These are the activations of a small neural network, seen along a few directions. Each row is one input.
In each table, some parts of the input vary, and every possible input appears once, in random order.
A made-up example of a description, with smaller parts first: one of 5 places around a ring, together with either a single point or one of 9 places around a ring or (one of 3 separate values, together with one of 4 places along a line).
Shared parts are said once, and a part with two or three values counts as separate values.

A family of inputs:
x1: [-13 -13  19  15 -20  18 -68   7 -11 -18  11   1  26  31]
x2: [ 18  -3 -19   3 -52  36  16  10  16   0  30  44 -85 -42]
x3: [-12   4  -4  42   3 -69 -55  15 -10  -3  -2   4  20   2]
x4: [  9 -27  23 -32  40   3  95  23  -8   1  13  -7 -25   7]
x5: [-20 -18 -47  16 -62  23 -19  22  13  40  18  42 -28  -5]
x6: [ 33  15  22  33  14 -50 -16   1 -21 -47  -4  10 -35 -40]
x7: [ 35   4  43  -5  -6  36 -31  -6 -17 -66  10  13 -33  -2]
x8: [-13  19  -1 -20  25   3  15 -29  13   5 -25 -28  43   3]
x9: [ 14  27   0   1  -5  42 -53 -29   5 -19 -14 -30  27  10]
x10: [-27 -46   1 -21  25 -22  54  23   2  52   9  -3  35  45]
x11: [ 13  39 -19  25  13 -45 -41 -19   3  -4 -31 -32  19 -22]
x12: [-37 -15  25  -3   6 -24   3   9  -3  14  -3   7  44  31]
x13: [  1  20 -62  -1 -45  46 -10 -13  21  42  -2  10 -28 -29]
x14: [  3   3  46 -14  21  -1  44  -1 -16 -38  -1   9 -20  -5]
x15: [ -4  -9 -28 -41  41   4  65 -13  13  39  -7 -39  39  16]
Question: Changing only one part turns x8 into x12. The same change can be made to x15. Which row results?
Answer: x10
Question: What do these inputs look like to the network?
Answer: one of 3 separate values, together with either a single point or one of 4 places along a line
Question: Change only the choice among 3 separate values in x1. List by row number the other rows that result.
Answer: x7, x9
Question: Start at x6 and move only the place on the line of 4, one step at a time. The first step leads to x7. Which rows follow, in order?
Answer: x14, x4

A family of inputs:
x16: [ -7 -19  34 -28  44 -10  34  -7   8 -10  10 -30  49  38]
x17: [ -1  16 -18  23 -39  -9   0  15   9   6  12  27 -55 -36]
x18: [ 34  17 -22  -4  17  14 -30 -28   1 -21 -13 -37  10 -11]
x19: [-21   9 -26 -37   7  21  32 -18  21  49 -18 -13  37  11]
x20: [-15  -1  -1  14 -75  42 -57  -6   9 -18  21  62 -28 -10]
x21: [ 17  32  21  23  -4 -24 -19   2  -7 -39  -2   8 -43 -42]
x22: [ 20 -16 -32   0 -11 -14  24  16   3   8  20  19 -45 -23]
x23: [-21 -21   0 -22  10 -21  73   4  12  32  -3  16  -5  -4]
x24: [ 38   2   6   2  25 -28   6   1 -14 -37   8   1 -34 -26]
x25: [  0  22   3  -7  20  15  -1 -21 -12  -8 -23 -37  33   4]
x26: [ 47  -9  32  -2  10  26 -12   2 -16 -33  15  -6 -31   7]
x27: [ -6  26   7 -33  30   4  21 -37   6   1 -30 -35  50  16]
x28: [-15   6 -33 -10  -5  31  13  -5   4  40 -11 -13  21   3]
x29: [ -4   2  36 -17  44 -35  60 -11  -3 -14 -16   1   7  -2]
x30: [  5  12  38  14 -43  27 -75 -19  -8 -62   5  40 -16 -16]
x31: [-33 -37  11  -8 -10  21  20  40 -14  18  16  14  -4  39]
x32: [ -3  35 -44  18 -36  35 -36 -15  26  23 -10  -6 -12 -20]
x33: [-38 -23 -26  46 -15 -73 -61  24  -7  49   8  16  38  26]
x34: [ 18   5 -59  -6  -8  30 -13 -11  17  24  -1 -12  -1  -9]
x35: [-14 -19  -5   3  -5 -12  53  21  -5  22   6  20 -22 -12]
x36: [-13  -6  11  48  10 -88 -73  21 -14  -2 -15  -6  56  23]
x37: [ 14  45  -7  18 -11  18 -54 -30  11 -23 -24 -31  -1 -25]
x38: [-14 -14  48  -3  24   8   7  27 -28 -30   3  -4   9  40]
x39: [ 28 -27  -6  -4 -25  40   6  19   2  11  25  13 -42  11]
x40: [  4   3  33   7  32 -26  38   6 -21 -25  -6   5  -9 -12]
x41: [-23 -41   1 -34  17   4  44   9  21  37  24 -13  36  31]
Question: Changing only one part turns x41 into x16. The same change can be made to x20. Which row results?
Answer: x30
Question: What do these inputs look like to the network?
Answer: one of 2 separate values, together with either a single point or (one of 3 separate values, together with one of 4 places along a line)
Question: Change only the choice among 2 separate values in x40. List by row number the other rows that result.
Answer: x35
Question: Change only the choice among 3 separate values in x25. List by row number the other rows that result.
Answer: x38, x40
